Each row has a name. Each question is about the rows just above it. Places in a row count from 0.

[ 6.14  0.42  7.43 -3.19 -0.89] = j143
[ 8.69 -3.20  7.71 -4.53  0.05] = j409
[-3.26  3.11 -2.20 -1.19 -2.10] = j709
[ 6.40  1.53 -2.10  0.61  3.67] = j792
[-0.13 -0.60  1.30 -0.25 -1.13] = j845
[-0.70 -3.19  2.59 -0.11 -5.75] = j476
[ 3.73  0.68  4.85 -2.44  1.30] = j161
Changed j143: [ 6.14  0.43  7.43 -3.19 -0.89]. Place and old value:
1, [0.42]
One entry of j709 was changed: [-3.26  3.11 -2.21 -1.19 -2.10]. Where, and from what?
2, [-2.20]
The one value in j792 and j709:
[-2.10]
What is the next entry after [-0.70 -3.19  2.59]?
[-0.11]
Which value is in both j143 and j476?
[-3.19]

[-5.88  1.13 -4.71  4.66 -2.21 -0.16 -0.01 -2.15  0.58] : j662
[-6.26  5.43 -5.79  7.70  1.37  7.00  2.29 -0.92 -0.73] : j612
[ 1.52 -2.86  0.03 -7.20 -0.72 -0.02 -2.46 -1.24 -4.52] : j15
[-4.60 -0.39  5.33  0.23  2.25 -2.58  0.91  2.87  2.99] : j991
[-5.35  2.72 -5.05  4.07 -0.38  3.98  0.78 -1.74 -1.09] : j820
[-6.73  3.00 -4.59  6.50 -0.91  2.69  0.94 -1.95  0.21] : j764
[1.85 3.13 2.27 4.48 2.89 2.32 2.96 2.55 3.53] : j877
[-5.62  1.09 -4.68  3.99 -1.99  0.35 -0.09 -2.19  0.05] : j358
[-4.60  0.28 -4.00  2.17 -1.98 -0.10 -0.71 -2.07 -0.93] : j866
One entry of j612 was changed: [-6.26  5.43 -5.79  7.71  1.37  7.00  2.29 -0.92 -0.73]. Where, and from what?
3, [7.70]
Shared by j866 and j991:
[-4.60]

[ 0.87 -0.42  0.05  7.61  3.36] = j706
[-5.01  0.92  0.66  7.61  2.21] = j483
[ 0.87 -0.42  0.05 -5.02  0.69] = j273
The one value in j706 and j483:
[7.61]
key -> tag
[0.69] -> j540
[3.35] -> j513
[0.68] -> j745
[0.87] -> j978
[3.36] -> j333
[2.21] -> j789
[0.70] -> j30
The tag of j273, keyed by place 4:
j540
[ 0.87 -0.42  0.05 -5.02  0.69] is in which row?
j273
Shared by j483 and j706:
[7.61]

[-1.35 -1.03 -0.53 -0.65 -4.48] -> j609
[-1.35 -1.36 -1.84 -1.33 -4.54] -> j533
[ 5.42  7.55 -1.33 -1.84 -4.49] -> j77
Table of tags by key:
[-0.65] -> j171
[-1.03] -> j769
[-1.04] -> j434
[7.55] -> j705
[-1.02] -> j873
[7.56] -> j651
The tag of j609, keyed by place 1:
j769
Which row holds [ 5.42  7.55 -1.33 -1.84 -4.49]?
j77
The next entry after [-1.84 -1.33]:
[-4.54]
Changed j609: [-1.35 -1.03 -0.54 -0.65 -4.48]. Place and old value:
2, [-0.53]
The one value in j533 and j609:
[-1.35]
What is the next entry after [-1.33 -1.84]?
[-4.49]
Shared by j609 and j533:
[-1.35]

[ 1.29  3.36 -1.06 -0.52]  j211
[-1.01 -3.33  3.32 -3.99]  j719
[-1.55 -6.71  0.48  5.97]  j397
[-1.99 -1.00 -4.24  3.80]  j62
[ 2.70  1.28  1.55 -5.90]  j159
[-1.57 -0.79 -2.03  4.73]  j746
[-1.99 -1.00 -4.24 -0.01]  j27
One entry of j27 was changed: [-1.99 -1.00 -4.24  0.00]. Where, and from what?
3, [-0.01]
The next entry after [-6.71  0.48]:
[5.97]
Changed j159: [ 2.70  1.28  1.54 -5.90]. Place and old value:
2, [1.55]

[-3.66 -1.27  0.40 -1.74 -2.51 -2.53  0.03  0.18 -1.46  0.03  0.63 -0.73
 -4.22  1.77 -0.35 -2.31 -0.52 -1.17  2.33  0.58  1.32 -0.01 -1.00 -0.23
 -3.34]  j341
[-0.74  1.96  2.99 -0.20 -0.76  0.00  2.57  1.81 -0.38 -0.29  0.64 -1.21
 -1.21  3.26  1.96  0.47  3.47  0.51  4.33  2.14  3.09  5.44  1.17  2.84
 -2.37]  j318
[-3.28  1.61  4.55 -0.05 -2.86 -1.06  3.50  2.72 -1.17  0.87  4.02  0.77
 -5.25  6.70  2.52 -1.41  3.06  0.84  8.80  3.71  6.31  4.71  0.61  3.79
 -4.10]  j895
[ 1.50 -0.98 -2.84 -0.07  1.28  0.23 -2.13 -1.91  0.25 -0.98 -3.01 -1.21
  2.73 -3.95 -1.55  0.81 -1.66 -0.93 -5.24 -2.53 -4.00 -2.40 -0.55 -2.32
  1.92]  j577
[ 4.62  1.33 -1.28  2.51  4.46  2.80 -0.25  0.05  2.97  1.15 -1.99  0.44
  6.52 -2.94  0.53  3.86  0.64  1.19 -4.79 -0.85 -3.06 -0.12  1.99 -0.56
  5.01]  j394
[ 0.34  2.77  3.40  1.12 -1.33  1.07  2.72  1.14 -1.24 -1.77  1.01 -1.03
 -0.98  3.33  2.04  0.60  3.80  0.87  5.15  1.66  3.63  5.78  0.72  3.66
 -2.05]  j243
[-0.74  1.96  2.99  0.69 -0.76  0.00  2.57  1.81 -0.38 -0.29  0.64 -1.21
 -1.21  3.26  1.96  0.47  3.47  0.51  4.33  2.14  3.09  5.44  1.17  2.84
 -2.37]  j801
key -> tag
[3.06] -> j933
[0.64] -> j353
[3.48] -> j59
[0.63] -> j815
[3.47] -> j148
[3.80] -> j413
[-1.21] -> j338
[1.81] -> j735
[3.07] -> j833
The tag of j318, keyed by place 16:
j148
One entry of j895 was changed: [-3.28  1.61  4.55 -0.05 -2.86 -1.06  3.50  2.72 -1.18  0.87  4.02  0.77
 -5.25  6.70  2.52 -1.41  3.06  0.84  8.80  3.71  6.31  4.71  0.61  3.79
 -4.10]. Where, and from what?
8, [-1.17]

[-0.78 -2.14 -1.52  0.27  0.60  4.29  2.61  0.18 -0.41 -0.02 -2.19  2.29
  0.18  0.80 -0.61 -0.07 -3.58  0.19 -5.43  0.89 -0.30  1.03 -0.81 -0.87
 -1.42 -0.12 -0.19 -0.62  3.87 -1.78] -> j407
[-0.78  1.31  1.89  0.27  0.60  2.16  2.31  1.69  0.98 -3.05 -0.90  2.85
  4.04  0.53 -0.17  1.82 -1.06  0.79  0.72 -7.90  1.23  0.47  3.87 -1.09
 -0.28 -0.12 -0.19 -0.27  0.75 -1.78] -> j542
[-0.78 -2.14  1.89  1.32  0.60 -1.97  1.70 -0.81 -3.70 -0.02 -0.90  0.67
  0.57  0.53 -0.34  1.38  1.87  0.79  3.14 -0.12  0.27  2.32 -0.81 -1.09
 -0.28 -1.26 -0.19 -1.62  2.96 -3.17] -> j454
Whose row is [-0.78  1.31  1.89  0.27  0.60  2.16  2.31  1.69  0.98 -3.05 -0.90  2.85
  4.04  0.53 -0.17  1.82 -1.06  0.79  0.72 -7.90  1.23  0.47  3.87 -1.09
 -0.28 -0.12 -0.19 -0.27  0.75 -1.78]?
j542
Where does [-0.78 -2.14  1.89  1.32  0.60 -1.97  1.69 -0.81 -3.70 -0.02 -0.90  0.67
  0.57  0.53 -0.34  1.38  1.87  0.79  3.14 -0.12  0.27  2.32 -0.81 -1.09
 -0.28 -1.26 -0.19 -1.62  2.96 -3.17] differ from j454, and what was there?
6, [1.70]
What is the next entry after [-0.61 -0.07]?
[-3.58]

[ 7.08 -5.23 -0.08 -2.27] -> j948
[3.21 1.07 1.77 1.42] -> j380
[4.89 0.67 0.75 0.41] -> j107
[ 5.14 -1.87  0.28 -0.40] -> j168
[-3.25  2.46 -3.22  1.35] -> j212
[1.07 1.78 2.08 0.21] -> j763
Changed j948: [ 7.09 -5.23 -0.08 -2.27]. Place and old value:
0, [7.08]
One entry of j212 was changed: [-3.25  2.45 -3.22  1.35]. Where, and from what?
1, [2.46]
key -> tag
[-0.40] -> j636
[5.14] -> j600
[4.89] -> j420
[5.13] -> j256
[7.08] -> j98
[1.07] -> j788
[0.28] -> j882
[0.27] -> j195
The tag of j168, keyed by place 0:
j600
What is the next entry after [4.89 0.67]?
[0.75]
What is the next entry after [1.07 1.77]?
[1.42]
Where does [-3.24  2.46 -3.22  1.35] differ from j212, and what was there?
0, [-3.25]

[ 0.36 -7.72 -5.08  5.98  4.73  2.49  1.09 -1.42  6.67] = j78
[ 0.36 -7.72  7.76 -3.40  3.47 -7.35  4.79  5.98  6.67] = j241
[ 6.03  2.20 -3.40  5.98  3.47  7.76  4.79 -7.35  4.87] = j565
Where does [ 0.36 -7.72  7.76 -3.40  3.46 -7.35  4.79  5.98  6.67] differ from j241, and what was there?
4, [3.47]
Give the next entry after [-3.40  5.98  3.47  7.76  4.79 -7.35].
[4.87]

